A small network was shown many inputs. Here are its activations along a few directions, one row for each input.
Each table varies a few parts of the input and shows all the possible inputs, shuffled.
A made-up example of a description, with smaller parts first: one of 4 places along a line, together with either a single point or one of 9 places along a line or (one of 2 separate values, together with one of 5 places around a ring).
Shared parts are said once, and a part with two or three values counts as separate values.
In the rows, zero is written as 128.

Other details of the inputs vary at random and push rows far along two fixed directions, the same in every table; ignore that.

A family of inputs:
row 1: [ 64 125 162 215 190 164 131 185 236 135 148 117]
row 2: [102  62  90  88 144 150 166 183 137  93 138  65]
row 3: [157 141 114  43  95 132 125  72 116 146 126 172]
row 4: [164 171 209 168 165 155  89 123 144 191 108 221]
row 5: [124  33  75  42 186 168 152 173 165  96 175  95]
row 6: [151 145  94  97  82  89 134 109 106 134  84 153]
row 7: [ 69 134 186 212 191 176 134 191 195 146 173  90]
row 8: [153 100 102 108  84 111 161  84  82  84 125 159]
row 9: [118  56  90  99 153 149 143 186 122  99 139  54]
row 10: [171 137  97 104  88  87 111 112  92 136  84 140]
row 11: [131 115 100 105  75 118 154  64  93  79 138 149]
row 12: [ 97  80  77 101 148 121 142 157 156 105 177  48]
row 13: [125  32  75 117 170 138 156 141 122  45 199  56]
row 14: [165 158  94 106  98  85 105  97  90 136 102 124]
row 15: [133 203 203 202 137 138 103 128 115 176 100 157]
row 16: [145 166  93  98  75  87 112  89 106 136 118 127]
row 17: [ 55 125 185 207 185 187 144 189 208 139 148 104]
row 18: [ 98  57  73  95 153 127 155 174 153  97 137  74]
row 19: [133  29  87 127 154 142 155 148 120  56 171  88]
row 20: [186 146 119  58 125 124 101  84  90 146 130 158]
row 21: [130 203 205 203 141 124  97 128 123 172 100 162]
row 22: [165 152 113  51 105 125 110  74 103 152 147 160]
row 23: [ 61 122 176 211 190 162 137 185 229 137 150 113]
row 24: [157 138 114  95  85 101 114 117  69 133  85 134]
row 25: [135 166 116  90  74  99 122  95  87 135 120 119]
row 26: [119 185 191 220 120 135 117  82 123 130 147 194]
row 27: [139 126 106  78  84 104 145 122  92 121  94 128]
row 28: [157 154 106 104 100  85 111  95  82 141 102 121]
row 29: [136 178 187 206 135 120  96 135 133 176  80 182]
row 30: [100 200 201 189 110 138 117 117 151 166  93 177]
Each input here is: one of 5 places around a ring, together with either one of 2 separate values or one of 4 places along a line.
The inputs of row 9 and row 15 match in every part but the place on the ring of 5. If row 24 is changed in the same way as row 9 into row 15, which row does it become?
> row 21
Change only the choice among 2 separate values in row 13. List by row number the other rows that result.
> row 20
Change only the choice among 2 separate values in row 19. List by row number the other rows that result.
> row 4
List by row number the other rows that have the place on the ring of 5 in common with row 12.
> row 7, row 16, row 22, row 25, row 26
